These are the activations of a small neural network, seen along a few directions. Each row is one input.
Each table varies a few parts of the input and shows all the possible inputs, shuffled.
Descriptions start from the smaller parts, as in this example, which fits no table here: one of 4 places along a line, together with either a single point or one of 9 places around a ring or (one of 3 separate values, together with one of 8 places around a ring).
Shared parts are said once, and a part with two or three values counts as separate values.

Other details of the inputs vary at random and push rows far along two fixed directions, the same in every table; ignore that.

A family of inputs:
row 1: [ 58  42  22 -41  -5  -8  26  -4  36 -51   6  16  41  -6  19  44]
row 2: [ 19 -52  18  -6  22  27  -6  30 -12 -14   6 -14  31  25  -4  16]
row 3: [ 46  -3  38 -27  20 -18  36   2  10 -46  16  -7  64  -3  14  41]
row 4: [ 12 -48  15 -11  17  28   4  21 -10 -12   8 -21  45  26 -11  15]
row 5: [ 12 -49  17   6  32   3  17  17 -37  -3  14 -35  48   8 -17   6]
row 6: [-23 -57  18  30  13 -13  -9 -15 -46  30   0 -27 -11  24  -3 -16]
row 7: [ 42   2  43 -17  24  -2  32 -20   8 -33  -3  -8  58  26   8  40]
row 8: [-33 -76  19  40  33   5  -2  -5 -50  40   1 -24  16  33 -16 -26]
row 9: [-56 -46 -27  25 -13  33 -46  28  -7  40  -5   4 -42  10 -12 -39]
row 10: [ 57  74   0 -49 -10 -15  42 -26  22 -34  12  -2  42 -29   8  31]
row 11: [ -5  88 -13  -4 -30 -23  15 -53  24  11 -10  24 -27 -31   5  -8]
row 12: [-46 -37 -25  27   1  33 -48  35  -8  33 -11   6 -54  10  -5 -32]
row 13: [-49 -97  -2  29   2  38 -44  39 -24  30   3 -10  -4  34 -18 -29]
row 14: [-14 -25  -8  19  13  -1   1  14 -32  14  10 -18   3  -6  -9 -16]
row 15: [-47  23 -39  13 -38   0 -31  -2   8  38  -3  22 -57 -31  -3 -38]
row 16: [  5 -53  36   5  22  14  12  -7 -13  -7  -1 -21  53  44 -11  13]
row 17: [ 10 -48  22 -12   7   8   5  11 -25  -8  17 -18  59  13 -10  13]
row 18: [-31 -67   6  13  -5  25 -26  26 -10   8   8  -6  13  24  -4  -9]
row 19: [ 23  71   4 -15 -27 -23   4 -44  33 -14 -17  16 -43 -11  27  18]
row 20: [ 17  89 -25 -25 -26 -15  21 -24  27  -8   0  10 -11 -46   4   4]
row 21: [ 40  90  -5 -13  -2 -37  37 -50  18 -19 -11  14  -3  -3   6  14]
row 22: [ -7  -3 -11   0  -2   6   3   7 -21   6   6 -14  10 -10  -9  -4]
row 23: [-13  13 -10   6  -4  -8  -8   5  17   6  -2  15 -30 -20   7 -10]
row 24: [ 51  41   9 -33   7   1  27   1  25 -42   2   1  28  -5  14  35]
row 25: [-19 -21  -9  18  17   7  -8  22  -9  10  -1  -7 -18  -5  -4 -11]
row 26: [ 58  -1  32 -36  17   7  23  11  13 -48   8  -6  60  13   7  45]
row 27: [ 14  40  13 -15 -18 -28  11 -45  -5  -7  -5  -7  -3  -5  10  13]
row 28: [ 48   9  23  -8  34 -19  36 -18  -3 -33 -13  -3  34  35   0  34]
row 29: [ 22 -25  36   2  38 -11  30 -16 -12 -10  -2 -11  44  26   3  16]
row 30: [-28 -28  -2  17  -4  -9 -11  10 -17  20  10   0  -4 -11  -2 -20]
row 31: [-47 -63 -11  41  12  25 -37  16 -25  31 -23  -1 -32  59 -23 -27]
row 32: [-41  17 -41  23 -17  16 -39  21  12  22 -12  19 -73 -11   8 -32]
row 33: [-43  19 -30  22 -27 -13 -26   0   3  37   1  23 -57 -33   0 -40]
row 34: [  3  69 -19  -9 -26 -29   9 -21  27   4   3  22 -28 -47   7 -10]
row 35: [ 14 -52  39  -6  11   2   5 -13 -25 -14  -2 -30  38  45   2  24]
row 36: [ 31 -31  20 -11  30  -2  27   8 -26 -13  16 -31  56   5 -10  15]
row 37: [  1  76 -20 -21 -46 -10  -2 -17  56  -9  -4  38 -30 -33  12   0]
row 38: [ 12 -57  19   0  33   8   8  25 -19  -7   8 -20  32  13  -6  12]
row 39: [ -4  71 -29   0 -12 -17   7  -5  27  -5  -5  20 -46 -42  16  -6]
row 40: [  9 -48  13  -5  18  28   5  22 -12 -12   8 -23  44  26 -11  12]
row 41: [ 25 -49  24 -18  15  13  12  11 -27 -13  18 -27  68  16 -14  18]
row 42: [ -3  60 -20  -6 -17 -16  -1  -6  37  -1  -5  28 -43 -40  11  -6]
row 43: [ 57  22  21 -44   6  -5  39 -12  -1 -35  17 -17  70 -10  -1  37]
row 44: [ 53  49  11 -19  15 -12  27 -20  20 -40 -19  12  18  31   9  38]
row 45: [-26  77 -47   1 -42   2 -16  -7  40  11 -10  28 -67 -37  10 -23]
row 46: [  1  41   1   4 -12 -34   4 -35  12   3 -18  11 -48 -11  17   2]
row 47: [-14  49 -18   0 -21 -18  -8  -4  35   4  -4  32 -47 -37  14 -11]
row 48: [-50 -38 -23  31 -12  27 -53  32  -1  33  -8  16 -59   6  -3 -34]
row 49: [-26   1 -20   4 -23  17 -26  11  21  16  -4  14 -31  -6  -6 -20]
row 50: [ 22  16   3 -14   5 -14  21  -6  -2  -6  11  -8  21 -19  -2   5]
row 51: [-17  -8  -9  20   5   2 -10 -12 -26  17 -13  -1 -15  31 -15 -12]
row 52: [ 18  10  13 -14  -7   2   2   9  20 -30   5  11  17  -1  15  25]
row 53: [-40  16 -31  21 -20  -6 -25   2   2  38  -1  15 -56 -31  -6 -41]
row 54: [ -59 -107   -1   33    1   26  -41   36  -53   40   10  -17    5   22
  -19  -30]
row 55: [-44  14 -39  24  -8   3 -27  15  10  35 -12  17 -77 -26   0 -35]
Each input here is: one of 5 places around a ring, together with either one of 3 separate values or one of 8 places along a line.
Question: The inputs of row 25 and row 40 match in every part but the place on the ring of 5. If row 55 is changed in the same way as row 25 into row 40, which row does it become?
Answer: row 4
Question: The inputs of row 16 and row 29 match in every part but the place on the ring of 5. If row 13 is changed in the same way as row 16 into row 29, which row does it become?
Answer: row 23
Question: A walk changes only the place on the ring of 5. It starts at row 35 and steps to row 27. List the rest of the walk in order.
Answer: row 6, row 46, row 19
Question: List by row number the other rows that have the place on the ring of 5 in common with row 43.
Answer: row 10, row 11, row 15, row 17, row 20, row 22, row 27, row 41, row 51, row 54

A family of inputs:
row 56: [ 46 -35  33  -3  53   7  23 -11 -47 -29 -16 -34  56  77  -8  38]
row 57: [ 38 -73  53 -35  -6   9   8  11 -42 -28  37 -56  92   0   4  35]
row 58: [-40 -41 -27  24  -1  48 -34  45   3   9 -10   4 -20  29 -10 -13]
row 59: [ 39  73  33 -24  -5 -46  63 -71  21 -13   7   4  46 -37  13  23]
row 60: [-44 -46 -19  20  -7  17 -29  43 -14  32  23  10   7 -18 -21 -40]
row 61: [ 72  53  28 -22  38 -30  32  13  58 -73 -11  27 -11 -15  42  57]
row 62: [ 64  94   0 -29  18 -43  60 -46 -12 -27  -2 -10  27 -26   5  32]
row 63: [-26 -58  -3  41  49 -15 -17  61 -15  16   5   0 -50 -26  19 -21]
row 64: [-35  78  -4  16 -36 -15  -8 -65  45  26 -29  45 -66  -2  19 -19]
row 65: [-43 -46  -2  38   6 -23  -5 -20 -43  50   2 -19 -19   4 -15 -39]
row 66: [ 55  54  10 -45 -18   5  26  -4  54 -50   9  35  57  -4  11  36]
row 67: [ 30 -54  55   0  31 -10  24 -29 -24 -20  -8 -30  63  70  -3  29]
row 68: [-27  56 -25 -26 -66   6 -30  -9  62   2 -11  53 -48 -24  16  -5]
row 69: [-55 -60  -8   4 -25  14 -38  28 -12  31  17  -1   1 -25 -14 -26]
row 70: [-19 -34 -33  14  15  58 -34  49  -1  21 -16  -6 -29  26 -28 -21]
row 71: [-27  86 -57  -2 -33   0   2  11  36   6   5  21 -48 -66   5 -26]
row 72: [-26 -34 -41  13  23  40 -18  49 -23  33  10 -22 -17 -19 -30 -39]
row 73: [-32 -59   3   1 -43  35 -62  12 -12  18   3  -6 -30  26   8  -8]
row 74: [-11  89 -30  15 -31 -31  -9 -50  25  11 -33  30 -83   4   6 -17]
row 75: [ 42 -43  35   0  39 -28  44 -18 -60 -15  17 -44  70  25 -20  21]
Question: What is each input in this table made of?
Answer: one of 2 separate values, together with either a single point or one of 4 places along a line or one of 5 places along a line
Question: The inputs of row 56 and row 62 match in every part but the choice among 2 separate values. If row 67 is changed in the same way as row 56 into row 62, which row does it become?
Answer: row 65

A family of inputs:
row 76: [  2  57  -1   1 -13 -20   8 -29  37  -4 -13  31 -28  -9  17   0]
row 77: [ -2  45  -9 -17 -35  -1  -9  -8  41 -13  -3  26 -20 -18  15   6]
row 78: [-12 -93  19  30  45  18 -11  18 -58  12  -7 -34  18  60 -17  -2]
row 79: [-53  42 -50  16 -35   4 -25   4  21  37  -5  29 -61 -38  -6 -43]
row 80: [ 34  19   2 -28   3   4  25  -2   1 -20  12 -10  48  -5 -10  17]
row 81: [ 22  21  32 -11  -1 -48  38 -54 -20   0  12 -12  38 -18   6  12]
row 82: [ 39   9  12 -25  12  -2  21  14   7 -30  15 -12  32 -22   8  24]
row 83: [ 28  15   8 -26   4   6  28   1   9 -20  13  -7  50 -13  -4  18]
row 84: [ -28 -104   18   15   10   40  -34   38  -26   11    5  -18   19   40
   -8   -4]
row 85: [  3  57 -16 -18 -40  -3 -11 -12  40 -11  -6  30 -29 -18  15   5]
row 86: [ 33  19   6 -27   4   8  26  -2   3 -19  13 -13  47 -11  -7  18]
row 87: [-45  42 -31  29 -22 -10 -26 -16  29  34 -22  41 -83 -13   6 -36]
row 88: [ 38  22  18 -10  20 -12  29 -23  -6 -25  -9 -12  23  23   6  28]
row 89: [ -18 -118   21   13   17   41  -36   39  -42    9    5  -28   31   57
  -17   -2]
row 90: [ -14 -100   23   30   46   19  -11   24  -45   13   -4  -25   22   56
  -16   -4]
row 91: [-38  44 -50  13 -30  -5 -33  14  22  30  -6  27 -87 -47   6 -38]
row 92: [  3  42 -15 -12 -13  -9   3  10  30  -7   6  15 -23 -47  15   0]
row 93: [ 35   8  20 -32  -9  10   8  -2  16 -32   5  -4  34   7   9  32]
row 94: [-57 -57 -19  52  15  14 -40  17 -32  47 -19  -3 -57  31 -16 -41]
row 95: [-55 -49 -18  52   8  14 -43   4 -39  47 -22  -7 -62  39 -11 -38]
row 96: [ 37   8  11 -22  10  -9  22  15   7 -32  16  -4  35 -18   8  24]
row 97: [ 33  11  31  -9   9 -42  46 -55 -34  -6   8 -35  44   3  -3  16]
row 98: [ 30  27   0 -23  -2  -1  26  -4   7 -21  12  -2  45 -11  -6  16]
row 99: [-46  18 -37  19 -21  -2 -30  24  18  26   0  24 -67 -44   7 -34]
row 100: [ 33  13  23 -11  20 -12  29 -15  13 -25  -5   2  29  16   6  26]
Question: What is each input in this table made of?
Answer: either one of 2 separate values or one of 8 places along a line or (one of 3 separate values, together with one of 5 places around a ring)
Question: Which other rows does row 89 become when the choice among 3 separate values takes its other values? List them by row number.
Answer: row 80, row 91
Question: A walk changes only the place on the line of 8. It starts at row 76 and steps to row 87. List the rest of the walk in order.
Answer: row 100, row 90, row 94, row 78, row 88, row 95
Question: Which other rows does row 77 become when the place on the ring of 5 takes its other values? List them by row number.
Answer: row 84, row 85, row 89, row 93
Question: Which other rows does row 77 become when the choice among 3 separate values takes its other values? List them by row number.
Answer: row 79, row 99

A family of inputs:
row 101: [ 37  73  -5 -35 -14 -19  30  -9  35 -29  12  12  14 -50  15  20]
row 102: [-32   1 -32  12 -13  15 -24  21   0  23   0   6 -34 -19  -8 -27]
row 103: [ 57  -2  50 -27  21 -26  56 -40 -23 -33  15 -34  90  14  -1  41]
row 104: [-34  -2 -21  11 -22  15 -29   4   5  24  -7  12 -36   0  -4 -23]
row 105: [ 17  59  -4 -22 -25 -12  12 -21  32 -15   0  19  -1 -21  11  11]
row 106: [-30  -6 -12  22  -5   2 -27   7   8  16 -15  17 -53   5   7 -16]
row 107: [ -8 -92  12  10  31  32 -10  44 -41   7  16 -32  44  24 -21  -4]
row 108: [-32  -7 -24  13 -12   4 -23  24   2  23   7   7 -37 -31   0 -27]
row 109: [ 16  58  -3 -24 -25 -13  11 -20  34 -16   1  18  -3 -26  14  12]
row 110: [ 70 -15  41 -41  32  -1  52  11  -7 -54  27 -28 107   1  -2  50]
row 111: [-30   7 -10  37   4 -23  -8 -33 -25  38 -19   1 -51  11  -3 -29]
row 112: [   0 -114   31   21   46   35  -13   34  -47   -5   -2  -33   45   76
  -16   11]
row 113: [ 21  59  -5 -26 -25  -5  11 -20  30 -20  -1  15   2 -15   9  16]
row 114: [ 51  81   5 -32  -5 -15  30 -29  43 -40 -12  17   5  -3  16  35]
row 115: [-30  -3 -14  23  -4   4 -25   6   7  18 -16  16 -52   8   6 -17]
row 116: [-29   0 -17  24  -3   6 -24   4   7  19 -18  17 -50  13   1 -19]
row 117: [-35  -8 -14  13 -23   5 -30   6   6  23  -2  14 -38  -9   2 -23]
row 118: [ -9 -87  22  23  40  -3  11  10 -68  20  15 -44  48  22 -24 -10]
Question: What is each input in this table made of?
Answer: one of 3 separate values, together with either a single point or one of 5 places along a line
Question: A walk changes only the place on the line of 5. It starts at row 108 and steps to row 101. List the rest of the walk in order.
Answer: row 110, row 107, row 102
